[[-0.97  0.48  3.43 -2.09 -1.04 -5.15 -0.15]
 [ 5.94  1.37  1.53  5.00  1.19  1.86  2.97]
 [-1.97  1.31  3.54 -4.31 -2.21 -2.73 -3.80]
 [ 3.53 -1.82 -0.62 -1.39  2.50  3.59 -2.67]
 [-3.27 -5.19 -3.37  1.02 -3.63 -1.79  0.14]] → -3.80

[[ 0.45 -0.05 -0.07 -0.23  0.99  0.16  0.69]
 [-0.17  0.18 -0.02 -0.04 -0.15 -0.10  0.06]
 [-1.33 -4.26  1.64  1.01 -2.55  2.97 -0.54]
 [ 4.01  0.59  0.33  4.01  2.16  2.81 -0.61]
 [-0.19 -1.52  3.93  0.98 -2.33  0.47  4.43]
 [-0.10 -0.16  0.37  0.47  0.14 -0.21 -0.08]] → -0.54

[[ 0.72 -0.85 -0.02 -1.92 -0.87 -0.39 -1.96  0.27 -0.48  0.28  0.11 -1.70
  -0.06 -2.12 -1.06  0.55]
 [-0.76  0.73 -2.17  0.87 -0.95  1.21  1.29  1.20  2.12  0.74  0.00 -0.03
   1.84  2.74  1.36  0.55]
 [-1.31 -0.35  0.83 -0.79 -2.79 -0.78  0.48  2.20 -0.61  0.52 -0.79 -0.83
   1.10 -0.74 -1.31 -0.64]
 [-1.40  0.07 -0.95  0.26 -3.20 -1.39  4.68  0.44  0.28 -2.05  0.97  1.78
   1.05  3.62  4.00 -3.08]
 [ 0.66  0.37  1.14  1.00  0.87 -1.30  0.20 -0.61 -1.99  0.48 -0.24  1.26
  -2.25 -2.05 -2.07  1.87]
 [ 2.25  1.35 -2.61  0.28 -3.36 -2.14 -0.38 -1.43 -0.79 -1.38  1.14 -1.10
  -1.99 -1.08  0.41 -0.74]
 [ 0.40 -0.38 -0.59 -0.31  1.77  1.45 -1.10 -0.56  0.36 -0.84  1.01 -1.27
   0.22  0.40  2.54 -0.66]
 [-0.13 -1.33  0.79 -2.13 -1.26 -0.51 -1.17  0.98 -1.34 -1.34  0.36 -1.97
   0.06 -1.80  0.43 -1.69]
 [ 0.08 -1.12 -1.36 -1.31 -0.57  0.66 -0.19  0.75  1.45 -0.57  0.92 -0.87
   1.18  0.98  1.19  0.04]
 [-0.54  1.65 -0.09 -0.50  0.63 -0.86  0.22 -2.62 -1.97  0.54  1.21  2.46
  -0.70 -0.04 -0.89 -1.36]] → -0.64

[[-2.38  1.86  0.20 -2.71 -0.26 -2.05  1.60  0.36 -2.22  1.70 -0.67  1.03
   3.02  1.51]
 [ 2.22  0.37  0.61  1.33  0.59 -1.62 -1.37 -4.45  1.48  3.00 -2.77 -3.80
  -1.85  2.62]
 [ 0.13 -4.30  1.47  3.13  1.21 -1.13 -1.00  1.66  1.00 -3.72 -2.21 -1.32
  -1.90  0.22]
 [ 2.56 -2.74  0.95  0.18 -1.66 -0.96  0.06 -1.42 -4.29  3.53  2.28 -1.42
  -0.94  0.92]
 [ 1.27 -1.47  2.36 -0.50 -0.10 -1.04  4.62  0.86 -3.99 -2.93  1.25 -1.89
  -1.03 -1.30]
 [ 3.45 -0.67 -2.24 -2.20  1.27  3.57  0.62  1.91 -0.66  1.19 -2.35 -1.23
  -1.32  1.89]
 [ 0.17  1.76  0.59  2.84  3.99 -3.50  1.17 -3.71  0.00 -2.17 -2.09  0.50
  -0.30 -0.08]
 [-1.45 -1.91  1.66  1.01  0.73  4.27 -4.21 -0.94 -3.50  1.00 -0.05  3.23
  -0.07 -2.58]
 [ 1.73  1.95  3.85 -0.81 -0.13 -2.50 -2.47  2.81  1.65  0.22 -4.09 -2.49
   4.31 -0.75]
 [ 3.65 -3.09 -1.77 -1.09  3.87  0.11  1.66  0.37  2.26 -1.28 -0.19  1.17
   4.94 -3.25]
 [-2.56  0.27 -3.68  4.71 -0.37  0.59  0.76 -0.25 -0.16  0.38 -2.48 -2.91
   3.51  0.41]
 [ 3.60  4.77  0.14  0.33 -3.45  1.17 -0.35  0.03  2.97 -3.53  2.09 -3.65
   0.30 -0.62]] → 0.22

[[-3.34  0.09  0.78 -0.02  0.43  0.69 -1.43 -0.83 -3.63 -2.01  1.43  4.50]
 [-5.07  1.19  0.37  3.91  1.70 -0.39  1.71  2.65 -3.91 -0.76 -5.12  4.46]
 [-1.88 -0.67  2.10 -1.12  0.37  0.24  1.09  2.88 -0.73 -0.36 -1.26 -0.67]
 [-0.91 -1.46  5.21 -2.99  3.21 -1.22 -0.49  4.13  1.83  0.98 -1.89 -2.42]
 [ 2.13  1.81 -1.64  1.54 -2.82  2.68 -2.86 -1.05  1.73 -4.66 -2.81 -1.25]
 [-1.11  0.20  1.08  2.21  0.80  0.95 -1.70 -2.31 -3.05 -0.36  3.95  3.22]
 [ 1.10 -0.58  1.75  1.57 -1.62 -2.86 -5.12  3.05  2.27 -4.60  1.08 -3.72]
 [-1.99 -0.26  1.43 -2.39 -0.85  4.21 -1.16 -3.40 -0.51  3.87  3.99  1.31]
 [-2.21  0.55  2.05 -1.13 -0.60  0.95 -0.44  0.44  0.88  0.79  0.47  1.38]] → -0.67
